A small network was shown many inputs. Here are its activations along a few directions, one row for each input.
In each table, some parts of the input vary, and every possible input appears once, in random order.
A made-up example of a description, with smaller parts first: one of 3 separate values, together with either a single point or one of 9 places around a ring or (one of 6 places along a line, together with one of 8 places around a ring).
Shared parts are said once, and a part with two or three values counts as separate values.

Other details of the inputs shift rows strongly along two fixed directions, in all tables alike. That doesn't count.

A family of inputs:
r1: [ 16  -3   2 -14  10   6   5  17  -2   0 -13]
r2: [ 8 22  2 -1  5  5 28 12 -4  4 13]
r3: [ 20  -4 -19   2  32  29 -10  21 -10  18 -19]
r4: [ -2  47  31   1  -4   0  45  14 -12   5  33]
r5: [ -9  -8  -9   8 -10 -15 -20 -20  22  -3  -4]
r6: [ -8  -6   1   0   5  -7   3 -11   3  -2  -6]
r7: [ 15 -23 -18   9 -11   6 -19  -5  -1   1 -28]
r8: [ -2  -6   1   4  -3  16 -19   6  -6  -1   9]
r9: [ 19  -2   3  -9  30   2  13  13 -11  17 -16]
r10: [-36  90  80  14 -44 -18  65  -5 -15  -5  89]
r11: [ -2  -5   3   3   1  18 -20  -1  -4   2  10]
r12: [ 16 -21  -7  -9  21   4  -4   5   7   7 -16]
r13: [-17  -9   1   7 -23 -23 -24 -30  15  -8   6]
r14: [-17 -18 -13  10 -22 -24 -45 -32  32 -12 -16]
r15: [ -5  -8   1  -2   8  -5   2  -8   2  -1 -12]
r16: [  8  19  13  -7   2  -1  22  12 -15   4   7]
r17: [-15  -7  -8  -2 -20 -11 -17 -16   9 -19 -12]
r18: [-11 -32 -31   7  -6   9 -49 -10   4 -12 -25]
r19: [  3 -13 -15   1  20  24 -15   5 -12   6 -17]
r20: [ 28 -27 -13 -15  37  11  -3  18   2  13 -34]
r21: [  9  16   4  -5   3   3  27   9 -14   4  14]
r22: [ 15 -16 -13  -6  21  -2  -4   2   0  11 -19]
r23: [  7   1  -2  17 -16   7  -1  -2   4   2  -8]
r24: [-23 -19 -16   1 -33 -19 -40 -28  20 -27 -19]
r25: [  2 -28 -30  -5 -16 -12 -40 -14  15 -14 -30]
r26: [-25  -6   2   4 -52 -21 -31 -32  25 -29  17]
r27: [-25 -11  -3   8 -17 -18 -17 -35  17 -13   6]
r28: [ -9  -7  -7   8 -10 -16 -21 -19  22  -4  -6]
r29: [ 6  9 26 -6 14  1 20  7 -3  9 11]
r30: [ 26 -20 -14 -13  38   3  -5  15  -6  17 -40]
r31: [-18  -4  -5  13 -19 -20 -22 -30  26  -7   9]
r32: [ 8 24  6 -2  2  3 27 15 -5  4  8]
r33: [  0  12   5   6   4  14  10  22 -27  10  21]
r34: [-28 -12   9   9 -40 -26 -35 -40  30 -20  18]
r35: [  9   2   4   0  16  25  11  32 -21  10  15]
r36: [-16 -26 -16   7 -23 -24 -43 -37  24 -12  -7]
r37: [ 17  -6  -8 -12   9  10  10  14  -1   0  -5]
r38: [-41  27  28  16 -33  -2  10  -2 -15  -7  52]
r39: [-12  27  38   0   8  -6  33   0 -13   5  17]
r40: [10 12 12 -9  2  7 26 14 -7  0 15]
r41: [ 28   4  -6  -6  46  13  29  25  -7  25 -15]
r42: [ 5 11 30 -7 14 -1 17  9 -4  9  8]
r43: [ -9 -36 -27   0  -1 -11 -34 -24  20 -11 -31]
r44: [ 17  10  -4  -8  15   8  28  16 -16   9   6]
r45: [ 31 -11 -14 -10  48  10   5  26  -1  22 -42]
r46: [  9  11   0 -10  16  11  34  17 -16   2  -3]
r47: [-25  -8  -2   5 -49 -19 -29 -35  26 -28  22]
r48: [ 14  23  13  -8   9   6  37  20 -21   8  12]
r49: [-20 -15 -22  19 -28  -3 -57 -20  17 -14  -4]
r50: [ -7  24  17   6  12  22  34  28 -33   9  28]
r51: [ -2   4   7   3   4 -11  -7  -4  11   5 -10]
r52: [ 18  -1   7 -10  30   1  10  15 -12  17 -19]
r53: [ -5 -10  -4  -1  11  -4   3 -10   4   0  -7]
r54: [ -7  -1 -13   9  -3   9 -15  18  -3   6   4]
r55: [ -7 -39 -30   2 -12   7 -53   5  11  -7 -14]
r56: [-23  -4  -6   3 -32 -14 -15 -24  12 -24   1]
r57: [ 34  -6 -24 -14  36  15   8  33  -4  13 -42]
r58: [ 27 -15 -24 -18  38  18  15  28 -12   7 -43]
r59: [-47  21  33  12 -74 -32 -18 -45  24 -34  53]
r60: [-14  31  38  18 -27   5  38  -7 -17  -2  32]
r61: [  1  -5  -7   5   3  14 -23  -2 -11   6   0]
r62: [ 15  25   5  -4  13   9  36  22 -10   9   7]
r63: [ -5  -9 -16   0 -23 -12 -18 -16   9 -13  -2]
r64: [-10  -6   4   4 -14 -19 -17 -21   9  -4   2]
r65: [ 16 -28 -12   6 -10  12 -19  -1   7  -2 -24]
r66: [  6   0 -15   8  12  18  -5  26 -11   9  -1]
r67: [-24 -26 -24  11 -33  -8 -55 -12   8 -11   1]
r68: [ -6  -3 -18   5 -22 -10 -17 -13  19 -13  -4]
r69: [ 15 -18   0 -10  22   1  -9   7   6   7 -22]
r70: [ -7  50  39  -2   2   8  71  13 -27   4  48]
r71: [ 16  -3   0 -13  10   7   6  16  -2   0 -11]
r72: [ 35 -12 -20 -19  35  12   6  31 -15  13 -41]
r73: [-28  53  46   6 -28  -7  54  -8 -16 -10  62]
r74: [ 12   1  -3  -1  21   0   7   8   4  12 -14]
r75: [ 11 -13   0  -7  18   3   3   2   6   7  -4]
r76: [ 23  -5 -10 -13  21  16  19  20  -5   6  -4]
r77: [  1  -7   2  -5  19  -1   6   0  -2   4 -18]
r78: [-14 -12 -18   1 -17  -7 -12 -20  11 -18  -3]
r79: [ 17  -6 -27  -4  13   7   1  10   7   2 -17]
r80: [ -6  -8   3  -3  10  -7  -4  -8   3  -1 -17]
r81: [-15  31  36   8 -10 -14  30 -15  -8   6  48]
r82: [  9  17   7  -6   1   2  26  11 -14   4  12]
r83: [ 25   1  -6  -4  37  30  11  36 -33  22  -9]
r84: [-25  26  43   9 -25 -16  20 -24   7  -5  58]
Each input here is: one of 4 separate values, together with either a single point or one of 4 places along a line or (one of 2 separate values, together with one of 8 places along a line).
Question: The inputs of r25 and r4 match in every part but the choice among 4 separate values. If r44 is changed in the same way as r25 into r4, which row does it become?
Answer: r79
Question: The inputs of r53 and r75 match in every part but the choice among 4 separate values. If r56 is changed in the same way as r53 into r75, which row does it become?
Answer: r26
Question: The inputs of r60 and r7 match in every part but the choice among 4 separate values. If r38 is changed in the same way as r60 into r7, which row does it become?
Answer: r67
Question: Change only the choice among 2 separate values in r51. List by row number the other rows that result.
Answer: r10
Question: Change only the choice among 4 separate values in r66. List by row number the other rows that result.
Answer: r33, r35, r50

A family of inputs:
r85: [ 59 -39 -38  -6  54  59  14  39 -13  25 -43]
r86: [-40  61  25  26  15  11  48   7 -26  18  54]
r87: [  8  44  51  10  15  23  36  33 -33  25   9]
r88: [-40  -5  -4  27 -78 -13 -65 -28  -4 -28  -3]
r89: [-30  -1  27  35 -64 -21 -21 -62  38 -18  51]
r90: [ 33 -20 -19 -28  29  -8  22  10  -4  -7 -96]
r91: [  2 -21 -59   1 -59 -10 -71   5  28 -25  -6]
r92: [-48  18 -19   0 -13 -40  30 -46  11 -31 -12]
r93: [ 41  63  47  -9  24 -19  60  28   9  39  47]
r94: [ 13  39  64  10  17 -19  31  -5 -11  35   6]
r95: [  6  19   9  13 -25  37  42  16 -42   1  48]
r96: [-22  66  56  18 -59 -39  10 -16  39  -5  87]
r97: [-36 -20 -68  21 -10   5 -45  -8 -13 -12 -20]
r98: [ 28 -38 -16 -38  54  46  11  61 -56  11 -17]
r99: [ 23  -9 -39   4  93  21  18  34 -11  43 -50]
r100: [-10   1 -45  12  40  26  -3  22 -26  10 -21]
r101: [-24 -46  -6 -16 -11  10 -53  -5  -6 -26   5]
r102: [-17  23   2  11 -62 -19 -38 -11  43 -18  42]
r103: [ -2 -32 -62   4 -57 -13 -96  -8  50 -33 -19]
r104: [-25  66  47  23  32 -23  63 -17 -16  37  53]
r105: [ 79 -18 -60 -56  56   2  39  53  17   2 -87]
r106: [ -5 -12  30 -23  28  25   8  23 -21   5  23]
r107: [ -9 -45 -40  17 -34   2 -95 -15  13 -21 -62]
r108: [ 55 -19 -24 -32  42  21  78  15 -12  -2 -52]
r109: [-19 -20 -17  25 -60  13 -37 -34  11 -29  24]
r110: [-48   7  70   0 -27 -27  -7 -34  11 -15  70]
r111: [ 16   9  30  11  23   2   0  13  -3  25 -27]
r112: [ 27  49  68  10  21   6  89  -3 -20  38  63]
r113: [ 10 -84 -19 -27  32 -24 -73 -32  32   1 -48]
r114: [-24 -36   8 -44 -12 -32   5 -36  13 -46 -17]
Question: What do these inputs look like to the network?
Answer: one of 5 separate values, together with either a single point or one of 5 places along a line
Question: The inputs of r110 and r96 match in every part but the choice among 5 separate values. If r113 is changed in the same way as r110 into r96, which row does it become?
Answer: r93
Question: Which other rows agree with r112 in the choice among 5 separate values? List them by row number.
Answer: r85, r89, r95, r108, r109
Question: Change only the place on the line of 5 in r111. List by row number the other rows that result.
Answer: r87, r88, r94, r107
Question: Which other rows agree with r97 in the choice among 5 separate values? List them by row number.
Answer: r86, r92, r99, r100, r104

A family of inputs:
r115: [ 30  -5 -26 -12  32  28  20  33 -21   8 -28]
r116: [-20 -51 -30  15 -36 -15 -90 -38  39 -19 -20]
r117: [ 12   3 -16  -8  17  17  22  24 -20   3 -13]
r118: [ 22 -11 -39  13  29 -13 -29  -3  28  23 -52]
r119: [-13  47  51  -6   1 -19  66 -10  -3   3  49]
r120: [-14   7  19   9  -1   4  -3  -8  -9   3  20]
r121: [-43   2  15   6 -57 -47 -25 -61  44 -36  17]
r122: [ 33  -8 -27  -9  28  28  21  36 -17  13 -27]
r123: [ 29 -12  -5  -4  45  26   5  31 -16  24 -18]
r124: [-30  41  53  13   3   0  44   0 -31  10  55]
r125: [ -7  53  38   7 -25   7  51  15 -19  -1  58]
r126: [  2 -23  -3 -12 -12 -27 -19 -28  26 -12 -26]
r127: [ 40 -14  -4 -26  49  -1  31  14  -3  16 -34]
r128: [-25  44  54  10   0   2  40   2 -28  12  57]
r129: [-42  -3  18  19 -64 -29 -62 -43  30 -23  40]
r130: [ -3  55  39   1 -26   3  45  20 -18  -1  61]
r131: [-14 -43 -52  11 -50 -13 -75 -34  37 -35 -27]
r132: [  2  -4   5  -3  36  18   9  15 -22  17  -9]
r133: [-38   0  22   7 -64 -49 -27 -59  40 -37  12]
r134: [ 41 -54 -71 -16  19  20 -45  26  13  -1 -69]
r135: [-6  7 20  6 -7  2 -9  2  0  6 26]
r136: [ -3 -11 -27  -1   4   6   0   7 -10  -9 -20]
r137: [ 26 -15  -6  -4  45  27   7  29 -18  27 -20]
r138: [ 22  -6 -27 -15  35  26  23  32 -24   8 -32]
Question: What do these inputs look like to the network?
Answer: either a single point or one of 5 places around a ring or (one of 2 separate values, together with one of 9 places along a line)
